These are the activations of a small neural network, seen along a few directions. Each row is one input.
In each table, some parts of the input vary, and every possible input appears once, in random order.
Descriptions start from the smaller parts, as in this example, which fits no table here: one of 4 places along a line, together with either a single point or one of 9 places along a line or (one of 2 separate values, together with one of 8 places around a ring).
Shared parts are said once, and a part with two or three values counts as separate values.
In the rows, 128 means zero.

Other details of the inputs shift rows strongly along two fixed directions, in all tables alike. That doesn't count.

Table:
row 1: [125 127 123 114 111 131 124 121 127 123 142 136 133 123]
row 2: [117 135 133 117 131 108 121 128 129 127 134 130 131 114]
row 3: [112 139 130 121 132 109 125 127 131 125 133 133 123 114]
row 4: [133 115 141 115 134 131 120 126 139 109 133 121 122 142]
row 5: [128 132 142 121 128 134 112 121 136 117 133 113 123 146]
row 6: [159 121  76 238 134 165 144 212  77 168  59 122 139 121]
row 7: [191 128 108 195 205 176  99 183 101 144 142 133 176 101]
row 8: [ 92 103 105 154  48 134 177 149 109 152  59 124 103 145]
row 9: [120 134 137 123 140 123 143 121 134 120 135 143 120 122]
row 10: [141 117 143 117 132 126 124 124 144 117 134 123 126 140]
row 11: [115 142 142 123 135 118 122 116 128 132 128 125 135 122]
row 12: [133 132 132 121 137 127 121 115 136 133 143 113 133 149]
row 13: [ 84 113 100 151  60 112 187 168 118 146  65 127  91 130]
row 14: [133 126 129 123 133 125 131 108 128 113 131 143 129 124]
row 15: [130 125 131 115 123 124 112 133 136 112 138 118 119 139]
row 16: [137 114 131 116 143 125 130 121 139 126 141 121 133 145]
row 17: [122 136 133 121 122 139 123 110 131 128 138 124 142 124]
row 18: [127 126 124 117 113 127 123 119 123 122 141 141 126 126]
row 19: [137 126 134 115 119 119 116 130 141 120 138 119 122 137]
row 20: [129 125 135 123 142 119 131 109 128 122 132 139 115 118]
row 21: [122 128 122 114 115 128 125 123 132 123 142 129 137 118]
row 22: [134 124 122 114 131 117 123 128 136 129 146 117 129 142]
row 23: [116 151 137 129 133 125 135 116 131 128 135 134 120 126]
row 24: [136 118 133 113 136 129 124 122 147 124 134 126 127 143]
row 25: [120 125 141 119 141 116 131 123 131 125 127 134 135 117]
row 26: [124 133 127 105 125 123 125 126 126 128 137 126 131 116]
row 27: [126 142 135 129 137 122 122 103 125 129 133 130 117 122]
row 28: [132 134 134 119 130 131 116 117 143 132 133 118 128 147]
row 29: [128 123 136 107 136 131 134 120 128 125 131 130 136 119]
row 30: [202 144 121 201 206 169  81 185 107 148 142 115 163 124]
row 31: [113 147 140 128 140 120 124 115 131 129 130 128 129 121]
row 32: [130 117 134 118 124 134 131 112 126 120 136 144 129 128]
row 33: [133 127 124 112 125 121 117 129 144 127 138 122 124 140]
row 34: [129 135 120 121 121 117 123 115 126 116 136 139 125 121]
row 35: [ 88 108 108 142  57 130 181 156 112 158  53 108 109 136]
row 36: [130 118 132 116 124 139 132 115 129 120 137 140 137 125]
row 37: [116 130 139 123 145 117 133 121 134 122 128 136 127 117]
row 38: [123 134 133 120 115 141 125 109 126 128 136 131 136 131]
row 39: [126 135 126 122 131 111 123 115 126 124 138 135 112 115]
Description of these inputs: one of 3 separate values, together with either one of 4 places along a line or one of 9 places around a ring.
Q: Changing only the choice among 3 separate values turns row 27 into row 20. The same change can be made to row 38. Which row results?
A: row 36
Q: Change only the choice among 3 separate values in row 4. List by row number the other rows that result.
A: row 5, row 15
Q: Change only the place on the ring of 9 in row 21. List by row number the other rows that result.
A: row 1, row 2, row 3, row 13, row 18, row 26, row 34, row 39
Q: Start at row 4 and move only the place on the line of 4, one step at a time. The first step leads to row 10. Which rows follow, in order?
A: row 24, row 16
Q: Change only the place on the line of 4 in row 19. List by row number the other rows that result.
A: row 15, row 22, row 33

Table:
row 40: [135 134 130 144 156 136 120 121 117 138 136 134 151 119]
row 41: [136 142 130 134 153 128 122 142 117 133 138 138 136 106]
row 42: [ 83 138 154  66  98  93 147  64 162 105 136 129  96 151]
row 43: [ 89 129 152  61  84 116 148  54 154 106 139 132 106 151]
row 44: [138 141 125 139 148 136 122 137 116 130 140 146 148 109]
row 45: [156 119 126 138 141 151 113 134 127 124 140 124 137 138]
row 46: [ 93 110  80 172  34 128 157 193 109 174  34  94 102 152]
row 47: [ 96  81  96 167  51 130 190 197 118 158  32  97  96 150]
row 48: [136 145 135 153 159 127 113 136 120 120 130 136 127 111]
row 49: [147 125 122 127 150 125 114 144 123 127 137 121 138 117]
row 50: [141 138 115 145 158 122 119 142 125 130 145 140 128 109]
row 51: [146 130 114 137 142 143 120 130 118 130 148 143 138 110]
row 52: [157 124 133 138 142 150 116 125 130 130 135 126 138 136]
row 53: [156 122 116 128 138 138 112 129 118 122 141 131 140 122]
row 54: [140 137 135 142 143 147 113 121 114 119 134 140 136 111]
row 55: [132 139 135 145 149 141 114 131 118 121 132 137 146 110]
row 56: [151 129 140 135 158 137 115 140 135 135 133 117 137 131]
row 57: [139 132 116 138 148 137 121 138 123 132 147 141 148 109]
row 58: [132 141 140 139 156 134 114 135 119 124 131 130 134 106]
row 59: [139 140 133 135 164 139 122 135 126 135 134 121 135 129]
row 60: [ 99  85  98 172  46 136 192 183 121 161  30 107 111 152]
row 61: [152 126 129 145 158 130 111 144 135 123 139 121 128 138]
row 62: [152 129 117 138 155 118 111 141 125 123 138 128 131 121]
row 63: [136 136 134 142 164 130 121 129 117 142 132 126 140 115]
row 64: [149 126 126 141 156 126 109 150 127 125 143 128 127 136]
row 65: [ 94 126 162  64  91  90 141  67 172 104 135 124  98 154]
row 66: [147 123 130 132 154 135 112 154 125 130 142 121 135 131]
row 67: [139 140 130 152 168 122 118 125 118 137 134 133 133 119]
row 68: [ 97 113 150  55  75 110 136  71 153 100 150 132 106 153]
row 69: [ 85  92  85 164  52 121 197 191 110 164  41 117  97 122]
row 70: [147 121 126 134 146 140 111 146 126 126 146 129 146 135]
row 71: [ 79 160 148  68  65  97 131  66 152 115 155 109 107 148]
row 72: [ 85 126 154  65  83 105 146  45 145 112 138 137 110 137]
row 73: [145 139 124 136 141 142 121 127 112 128 142 149 139 111]
row 74: [ 81 141 152  64  88  82 147  69 154 102 141 147  98 128]
row 75: [149 123 117 132 144 132 114 139 122 124 139 129 150 121]
row 76: [148 121 128 139 147 144 113 141 134 124 140 121 147 136]
row 77: [138 138 129 138 155 145 123 128 127 130 136 129 146 133]
Q: Describe the family of inputs behind these rows.
A: either one of 2 separate values or (one of 4 places along a line, together with one of 9 places around a ring)
Q: Change only the place on the line of 4 in row 50. List by row number the other rows that result.
A: row 51, row 57, row 69

Table:
row 78: [135 122 148  98 144 139 117 107 145 117 151 129 138 134]
row 79: [140 116 133  96 129 135 107 110 139 111 161 133 144 131]
row 80: [120 108 120 140 102 121 145 157 132 132  97 115  98 146]
row 81: [110 161 139 116 147 112 117 108 140 120 157 133 128 114]
row 82: [117 101 123 134 111 131 162 149 129 137  93 114 116 148]
row 83: [113 148 140 112 153 109 120 115 140 114 157 140 127 114]
row 84: [126 144 151 105 145 133 115  96 138 125 151 115 135 148]
row 85: [125 138 136 104 159 100 124 108 134 116 150 135 124 105]
row 86: [106 130 108 147  92 142 160 120 100 141  91 148 126 116]
row 87: [201 148 100 225 219 189  94 191  71 144 131 158 179  81]
row 88: [119 139 142 107 157 104 115 108 132 114 147 133 124 105]
row 89: [136 149 142 110 140 121 106 104 143 122 157 118 118 145]
row 90: [102 131 124 143 103 109 151 154 122 140  91 129 113 118]
row 91: [120 106 124 142 109 119 147 153 135 134  90 115 102 150]
row 92: [ 97 137 118 148 104 113 156 155 126 134  96 126 114 119]
row 93: [135 128 134  97 121 137 104 101 140 117 161 127 144 132]
row 94: [121 143 142 114 128 136 125  79 120 117 158 155 135 103]
row 95: [ 99 139 117 145 102 111 151 144 116 154  94 127 114 124]
row 96: [102 117 121 140 111 108 152 152 119 140  90 130 110 115]
row 97: [119 110 126 135  95 143 152 147 131 137  90 115 125 139]
row 98: [143 121 142  97 148 136 124 107 147 119 155 131 139 133]
row 99: [137 135 131  97 121 137 105  97 136 122 163 126 147 137]
row 100: [147 115 127  94 132 132 114 110 141 113 165 135 145 130]
row 101: [203 145 104 230 214 188  97 190  70 149 139 154 177  79]
row 102: [123 150 139 114 128 137 126  75 116 123 159 154 139 108]
row 103: [117 152 146 111 149 108 111 105 133 125 148 133 126 109]
row 104: [135 148 146 111 145 118 108  99 146 124 150 118 121 149]
row 105: [111 102 129 137 109 135 153 150 127 135  91 112 116 148]
row 106: [118 119 123 147 103 122 144 146 134 140  90 109 103 150]
row 107: [138 140 127 100 123 133 101 100 137 120 162 126 138 139]
row 108: [126 105 118 139 111 115 156 152 137 136  93 117 102 149]
row 109: [141 120 144 109 152 116 119 101 153 113 150 128 131 146]
row 110: [132 140 147 114 142 121 110  88 147 122 148 119 134 152]
row 111: [100 136 118 145 104 111 150 141 114 152  90 124 114 120]
row 112: [142 129 140 102 146 113 117 114 150 112 158 126 113 140]
row 113: [100 129 116 145 108 110 149 143 116 142  89 117 109 111]
row 114: [109 115 128 141 104 138 150 144 126 142  91 106 117 148]
row 115: [137 139 153 108 144 116 110 109 152 110 145 121 118 143]
row 116: [143 115 135  94 135 133 121 108 140 116 162 131 148 132]
row 117: [141 132 134  99 124 131 102 112 142 107 158 128 136 132]
row 118: [121 102 112 135  92 125 141 157 122 128 102 119 111 146]
row 119: [120 147 134 110 157 106 128 115 142 116 161 142 128 113]
row 120: [ 98 133 120 145 103 112 149 149 120 148  94 127 112 119]
row 121: [103 128 120 143 108 108 151 148 118 134  86 119 110 111]
row 122: [135 132 154 112 144 120 110  99 152 109 144 122 133 146]
row 123: [133 129 142  98 125 138 110 100 138 119 159 123 148 133]
row 124: [216 124  89 212 212 183  75 215  91 147 146 129 174 111]
row 125: [113 113 132 139 104 136 152 149 128 134  88 108 118 147]
row 126: [129  97  99 129  88 130 149 153 128 132 105 125 119 139]
row 127: [120 151 150 109 149 106 113 110 135 117 145 135 128 108]
row 128: [121 119 124 143  97 122 143 156 133 131  94 111 100 145]
row 129: [137 143 134 104 129 124 102 104 132 118 162 122 130 145]
row 130: [206 135  90 220 225 184 105 191  73 148 136 164 177  81]
row 131: [197 149  96 227 218 190  93 185  70 152 134 155 177  82]
row 132: [107 111 111 143  98 139 161 131 105 129  91 156 123 110]
row 133: [106 119 115 138 111 104 161 154 123 144  97 135 111 118]
row 134: [126 139 141 104 158 101 122 111 136 120 152 142 126 108]
row 135: [141 136 140 104 133 124 101 116 137 105 159 124 129 138]
row 136: [120  94 116 130  89 140 149 150 123 136 101 120 133 139]
row 137: [100 136 113 145 106 110 151 138 112 148  89 116 112 117]
row 138: [132 120 150 109 146 118 113  99 152 110 146 126 130 147]
row 139: [131 134 148 100 136 141 114  98 145 122 151 122 138 135]
row 140: [127 100 106 132  94 121 149 156 124 130 105 121 111 146]
row 141: [123 104 112 132  80 139 142 151 125 131 100 119 131 136]
row 142: [109 108 116 147  93 138 164 130 103 133  99 152 120 108]
row 143: [139 128 145  98 128 137 110 107 139 112 157 125 151 131]
row 144: [132 133 150 114 143 122 108  93 151 116 148 120 132 147]
row 145: [117 118 119 137  94 145 152 137 125 151  93 112 126 146]
row 146: [136 137 137 105 131 125 100 109 136 112 162 122 127 140]
row 147: [115 107 110 145  95 135 172 129 105 135 102 154 121 108]
row 148: [120 111 104 136  81 137 137 148 125 137 103 117 120 139]
row 149: [120 143 146 108 154 106 114 115 136 120 153 143 127 112]
row 150: [133 135 139  96 122 137 112  94 135 125 160 123 150 139]
row 151: [134 142 145 110 139 121 105 109 147 117 156 118 114 140]
row 152: [ 94 145 111 150 102 116 156 144 120 147  99 123 116 126]
Q: Describe the family of inputs behind these rows.
A: one of 5 places along a line, together with either one of 2 separate values or one of 4 places along a line or one of 9 places around a ring
Q: Changing only the place on the line of 5 turns row 128 into row 112. The same change can be made to row 127. Which row results?
A: row 134
Q: Change only the choice among 2 separate values in row 130. List by row number the other rows that result.
A: row 147
Q: Change only the place on the line of 4 in row 113. List by row number the other rows that result.
A: row 81, row 103, row 120
Q: Start at row 121 and move only the place on the line of 4, one step at a time. The first step leads to row 127. Which rows follow, in order?
A: row 90, row 92
Q: Start at row 78 and move only the place on the ring of 9, one step at a time. The first step leads to row 105. Which rows follow, in order?
A: row 138, row 91, row 80, row 118, row 124, row 79, row 136
Q: Start at row 126 and move only the place on the ring of 9, one step at a time. The first step leads to row 140. Which rows follow, in order?
A: row 112, row 108, row 109, row 82, row 98, row 116, row 100
Q: Start at row 147 and move only the place on the line of 5, one step at a time. The first step leads to row 142. Which rows follow, in order?
A: row 101, row 94, row 102
